A small network was shown many inputs. Here are its activations along a few directions, one row for each input.
Each table varies a few parts of the input and shows all the possible inputs, shuffled.
A made-up example of a description, with smaller parts first: one of 8 places around a ring, together with either a single point or one of 11 places around a ring or (one of 2 separate values, together with one of 6 places along a line).
Shared parts are said once, and a part with two or three values counts as separate values.
In the rows, zero is written as 128.

Other details of the inputs vary at random and push rows far along three fixed directions, the same in every table; ignore that.

Rows:
x1: [172 158 112 136 120 173 118 165 123 149  66 200 233 210 155]
x2: [142 163 130 113 112 107 124  85 146 139 120  97 126 148 115]
x3: [136 186 133 127 202  90 190 122 112 151  93  91  68 136 178]
x4: [ 99 104 136 158  90 135  77  90 164 136 152 126 165  76  87]
x5: [ 92  95 139 155 103 129  94 104 166 143 152 125 151  78 108]
x6: [123 106 137 157  97 133 110 104 167 112 155 100 137 100 104]
x7: [103  91 144 134  93 131 117 133 145 110 174  99 120  94  90]
x8: [ 83  52 140 140 148 127 154 197 124 121 170 138  95  95 181]
x9: [121  95 128 150  87 131  96  88 171  97 161 100 132  77  87]
x10: [134 179 131 112 186  81 177 105 119 161  97  99  80 146 169]
x11: [113 146 132 151 131 126 116 104 137 139 121 107 128  89 118]
x12: [129 120 116 146 103 171 111 167 143 152  86 158 203 145 153]
x13: [167 160 118 108  85 181 118 175  90 140  68 223 208 212 153]
x14: [118 128 139 116 121 110 122 111 122 120 164 113 102 111  86]
x15: [107  34 133 139 151 120 165 161 157 138 165 139  94 135 177]
x16: [ 81  50 139 132 146 119 146 182 128 130 180 154 101 104 173]
x17: [ 89  59 134 142 137 133 139 188 119 113 171 143 107  95 163]
x18: [116  47 137 163 169 120 164 155 161 136 164 153 101 119 191]
x19: [153 116 124 140 109 159 118 153 150 138 109 170 195 182 150]
x20: [153 176 127 121 111 120 103  72 134 122 119 115 139 138  89]
x21: [130 173 135 127 125 109 122  84 142 144 116 105 137 130 111]
x22: [109  35 128 131 155 125 152 174 133 118 174 167  97 104 156]
x23: [153 108 112 120  98 174 111 181 113 106 112 174 185 158 116]
x24: [156 118 117 137  98 165 128 165 152 132  95 145 193 180 157]
x25: [154 173 117 102  99 126  91  70 120 111 121 117 135 146  60]
x26: [129 113 129 132  65 176 118 160 122 120 117 166 172 135 133]
x27: [ 92 101 129 113  47 126  52  85 142  93 188 119 149  63  42]
x28: [ 97  51 131 167 162 131 135 146 152 147 149 164 127  82 172]
x29: [118  92 131 144  83 140  94  93 157  96 171  98 129  95  68]
x30: [131 130 128 129 110 108 102  65 154 113 151 107 113  96  88]
x31: [109  40 133 144 164 134 169 191 126 113 169 147  87 105 170]
x32: [137 205 123  79 172  94 143 119  59 130 109 126  77 146 132]
x33: [128 136 134 124 112 117 109  85 134 120 154 107 111 130  80]
x34: [100  39 142 139 165 121 171 188 136 134 175 155  90 118 176]
x35: [140 191 122 129 208 107 169 121  92 153  76 117  80 124 172]
x36: [121 124 138 122 129 108 130  97 138 129 154 102  94 131 106]
x37: [159 183 122 101 182 104 156 102  89 131 106 121  75 169 131]
x38: [132 160 134  92 104 112 119 109 117 130 132 103 124 145  86]
x39: [122 181 128  82 105 109 108 114  97 132 122 111 127 144 103]
x40: [139 198 122  87 185 100 162 144  53 123 100 116  63 142 154]
x41: [148 171 134 123 205  94 195 133 111 143 100  96  56 150 187]
x42: [125 124 135 130 138 117 146 118 132 122 143  90  87 129 122]
x43: [134 157 132 100 117 119 137 132 110 124 122  93 110 142 106]
x44: [119 158 128 120 212  87 181 129 107 175  92 118  68 129 193]
x45: [123 159 135 146 108 120 114  84 150 125 130  88 137 100  95]
x46: [147 194 124 131 107 130 106  79 132 122 100 101 157 123  87]
x47: [ 96  50 124 132 138 132 137 185 118 104 165 154 102  85 165]
x48: [151 196 119 120 182 102 161 101 107 133  83 105  90 128 147]
x49: [ 85 104 137 118  63 125  89 121 140 107 171  87 131  81  84]
x50: [143 157 124 109 122 123 139 116 121 127 111  91 112 161 115]
x51: [135 141 130 131 120 126 123 104 127 113 139  95 107 132  94]
x52: [162 175 115 103 190 108 170 121  86 120  96 111  60 158 145]
x53: [177 154 113 117 110 187 122 205  89 123  77 189 210 215 134]
x54: [117 127 136 110 114 109 114  97 122 111 169 108  99  99  72]
x55: [157 156 110 102 113 173 108 200  78 133  85 211 211 210 150]
x56: [142 185 122 119  97 119  85  55 139 123 112 112 159 114  67]
x57: [103  59 122 169 153 143 137 156 150 134 133 154 129  76 173]
x58: [162 112 116 150 113 171 121 161 142 116 104 163 188 165 148]
x59: [139 113 112 145 115 168  93 144 133 141  94 194 206 136 136]
x60: [103 128 135 150 147 120 135 120 141 147 124 105 110  87 144]
x61: [139 185 128 125 104 117  95  59 138 128 117 108 154 120  75]
x62: [142 119 117 145  99 163 127 162 156 141  93 146 204 162 156]
Each input here is: one of 2 separate values, together with either a single point or (one of 5 places along a line, together with one of 6 places along a line).
Question: The inputs of x19 and x41 match in every part but the choice among 2 separate values. If x25 is changed in the same way as x19 into x41, which row does it become?
Answer: x52
Question: The inputs of x35 and x28 match in every part but the choice among 2 separate values. If x42 is changed in the same way as x35 into x28, which row does it become?
Answer: x36
Question: Which other rows does x7 become when the place on the line of 5 takes its other values? List them by row number.
Answer: x23, x31, x43, x53
Question: Which other rows does x49 become when the choice among 2 separate values takes its other values? List them by row number.
Answer: x39
Question: Which other rows does x54 become when the place on the line of 6 takes its other values? List them by row number.
Answer: x20, x28, x32, x37, x61
